A small network was trained on made-up records. Each row is its average activation on records with the value named, seen along a few directions.
Values that are neighbours, or in one group, have similar rows; names and order tell nothing.
(in the rows, 500 means zero)
Strong random noise was added to every row along 2 fixed directions; ignore it. To show where, here is one row again and again, with new noise each time:
[687 596 565 563 446 537 532 378 414 482 514 420 546 657 534 537 207]
[474 552 576 526 549 476 599 363 537 517 352 449 538 470 518 576 532]
[380 542 533 451 504 429 486 519 636 434 452 406 532 380 488 465 711]
[497 556 574 530 538 482 591 365 524 512 370 445 539 490 520 571 496]


Field V:
v8: [374 438 439 481 536 391 536 438 540 510 381 559 441 449 508 571 586]
v2: [542 456 465 577 467 450 505 450 417 474 472 563 483 578 518 616 310]
v6: [617 595 517 555 366 465 459 667 448 415 692 450 543 668 463 361 393]
v4: [537 532 449 461 473 580 372 634 509 511 666 483 468 555 504 428 509]
v3: [444 470 451 472 410 434 376 560 476 396 604 511 465 524 517 394 439]
v10: [281 457 501 393 609 507 463 648 648 533 519 528 450 323 418 482 912]
v9: [512 578 572 553 496 458 503 453 544 460 461 396 528 459 524 477 534]
v12: [477 434 374 345 381 488 251 787 521 391 764 487 469 348 411 328 636]
v1: [491 536 572 547 481 525 582 466 497 514 489 468 631 583 558 510 391]
v5: [619 521 473 561 560 661 603 385 436 647 417 572 450 597 538 574 401]
v11: [587 399 477 452 508 584 489 503 406 526 522 608 447 495 479 482 418]
v7: [516 358 393 455 530 514 442 615 491 532 594 572 468 442 473 443 525]
The values of V form 4 separate groups.
Q: List the group mates of v5, in the order listed.
A: v4, v10
Q: List the group mates of v11, in the order listed.
A: v12, v7
Q: List the group mates of v1, in the order listed.
A: v6, v9

Field H:
h2: [571 422 339 350 323 509 320 686 456 421 692 577 443 459 434 356 521]
h12: [328 441 433 531 444 366 490 476 535 420 482 522 520 497 537 553 493]
h3: [622 516 419 433 430 641 283 764 449 493 837 438 510 669 535 255 435]
h6: [401 435 523 465 442 331 500 517 575 368 529 540 475 500 494 428 494]
h11: [496 507 456 410 502 618 419 702 608 520 701 487 493 530 480 382 647]
h5: [287 346 444 412 635 469 521 551 547 543 397 597 411 205 401 554 850]
h7: [437 720 633 544 551 493 532 297 528 512 315 383 448 468 530 600 619]
h9: [671 696 618 669 474 427 627 435 472 505 428 368 608 625 521 491 397]
h10: [413 534 698 572 629 494 706 237 537 567 159 392 660 341 579 624 524]
h8: [457 535 505 463 519 603 417 742 594 516 600 511 527 401 398 481 732]
h4: [440 455 441 489 402 364 473 500 510 386 571 506 484 608 528 468 355]
h1: [674 380 358 451 475 569 344 570 443 488 654 539 407 496 478 459 351]
The values of H form 4 separate groups.
Q: List the group mates of h10, in the order listed.
A: h7, h9
Q: List the group mates of h11, in the order listed.
A: h3, h8
Q: List the group mates of h2, in the order listed.
A: h5, h1
